These are the activations of a small neural network, seen along a few directions. Each row is one input.
Each table varies a few parts of the input and shows all the possible inputs, shuffled.
Descriptions start from the smaller parts, as in this example, which fits no table here: one of 8 places around a ring, together with either a single point or one of 9 places around a ring or (one of 3 separate values, together with one of 4 places along a line).
Shared parts are said once, and a part with two or three values counts as separate values.
(in the rows, 128 means zero)

Other details of the inputs shift rows strongly along three fixed directions, in all tables alike. That doesn't count.

Rows:
R1: [ 79 147 135 112 111 111 149 123 146 144 133  65]
R2: [105 123 127 164 173 134  82 169 105 191 181  93]
R3: [102  97 179 165 167 140 104 175 128 164 136 120]
R4: [119  38 176 145 163 119 189 181 165 184  94  97]
R5: [102 139 127 120 113 118 151 110 129 134 135  79]
R6: [ 86 113 149 161 176 146  78 163 107 156 150  99]
R7: [118 131 120 104  94 101 157 102 145 120 112 125]
R8: [128 125 138 155 152 137  75 134 118 140 147 126]
R9: [100  89 168 126 120 101 171 143 151 152 110  98]
R10: [109 152 118 138 144 129  69 124 107 134 159 133]
R11: [162 138 130 136 130 143  85 146 101 118 145 186]
R12: [130 126 134 128 124 144 147 133 124 117 114 136]
R13: [138 103 145 141 144 150 130 144 122 118 108 160]
R14: [162 141 103  92 102 134 164  97 126  74  95 162]
R15: [116 145 112 151 152 147  67 123 103 131 150 125]
R16: [162  87 139 109 114 144 160 123 168 118 109 193]
R17: [123  90 157 118 129 117 185 129 148 126  90 113]
R18: [182 111 127 112 120 130 113 134 117  98 114 188]
R19: [131  50 160 158 179 128 137 187 136 182 121 114]
R20: [122 142 120 152 135 123  66 127 102 140 163 135]
R21: [142 100 153 146 153 138  94 158 115 136 135 131]
R22: [139 142 118  98 106 119 167 105 129 101 110 129]
R23: [112 193  70 130 101 108 130 103 143 124 160  91]
R24: [182 128 133 122 128 150 117 138 118 100 113 196]
R25: [ 94 119 140 124 129 125 161 123 136 133 110  94]
R26: [150 124 107 106 113 120 175 125 143 136 113 130]
R27: [163 137 123 131 134 136  81 133 104 110 133 198]
R28: [ 62 149 151 134 127 114 139 128 144 163 140  70]
R29: [155 120 117 108 110 122 164  92 136  96  96 144]
R30: [170 119  97 107 115 113 184 108 153 107  98 159]
R31: [ 96 112 142 134 124 117 156 115 148 144 118  72]
R32: [159 160  97 133 132 147  69 109  94 105 151 154]
R33: [ 94 189  89 111 106 115 121  76 117 119 149 103]
R34: [131 129 112 115 116 129 147  99 134 101 103 132]
R35: [131 158 112 148 143 134  56 119 100 125 163 144]
R36: [138  96 157 133 150 151 133 167 123 120 104 140]
R37: [ 96 200  97 110 101 123 128  90 116 119 152 102]
R38: [ 82 132 140 132 104 106 139 125 143 163 144  56]
R39: [ 70 169 111 129 116 125 122 108 119 142 156  60]
R40: [ 80 155 116 131 117 128 122 113 126 145 147  62]
R41: [151 166 106 122 123 129  72 120  89 112 160 172]
R42: [135 140 128 147 147 142  63 139 107 135 158 130]
R43: [109 103 159 124 134 124 166 136 145 134  99 110]
R44: [145  86 138 119 128 114 202 149 169 140 103 106]
R45: [111 131 135 126 115 122 166 112 138 129 112 120]
R46: [142 119 113 164 160 125  97 150 126 145 147 134]
R47: [168 130 116 121 142 146  95 130  98  97 132 172]
R48: [ 99 201  99 104  86 112 121  92 123 125 157 115]
R49: [121 174  88  93  97 129 138  89 123  92 127 124]
R50: [179 127 132 112 134 146 112 140 121  95 108 193]
R51: [158 146 111 102  83 116 165  91 137  94 102 181]
R52: [144 130 121  96  88 142 171 106 167 120 128 160]
R53: [178 131  86 117 103 109 173 105 163  86  96 158]
R54: [132  58 184 128 147 118 173 162 153 139  85 122]
R55: [177  69 145 154 163 137 129 187 139 136 116 149]
R56: [122 137 132 116 107 127 170 116 137 120 113 119]
R57: [118 134 130 145 156 151  89 140 104 124 135 147]
R58: [157 104 137 154 144 132  78 143 113 128 136 160]
R59: [ 75 166 120 128  98 104 122 107 126 161 166  59]
R60: [137 110 155 138 158 138  96 165 110 135 137 138]
Description of these inputs: one of 2 separate values, together with either a single point or one of 5 places along a line or (one of 4 places along a line, together with one of 6 places along a line).
Q: The inputs of R57 and R36 match in every part but the choice among 2 separate values. If R4 is changed in the same way as R57 into R36, which row does it become?
A: R26
Q: The inputs of R15 and R40 match in every part but the choice among 2 separate values. If R35 is changed in the same way as R15 into R40, which row does it become?
A: R21
Q: Change only the choice among 2 separate values in R25. List by row number the other rows that result.
A: R14
Q: Change only the place on the line of 5 in R23. List by row number the other rows that result.
A: R2, R26, R44, R55
Q: Change only the choice among 2 separate values in R9. List by row number the other rows that result.
A: R41
Q: Change only the place on the line of 5 in R30. List by row number the other rows that result.
A: R4, R19, R46, R53
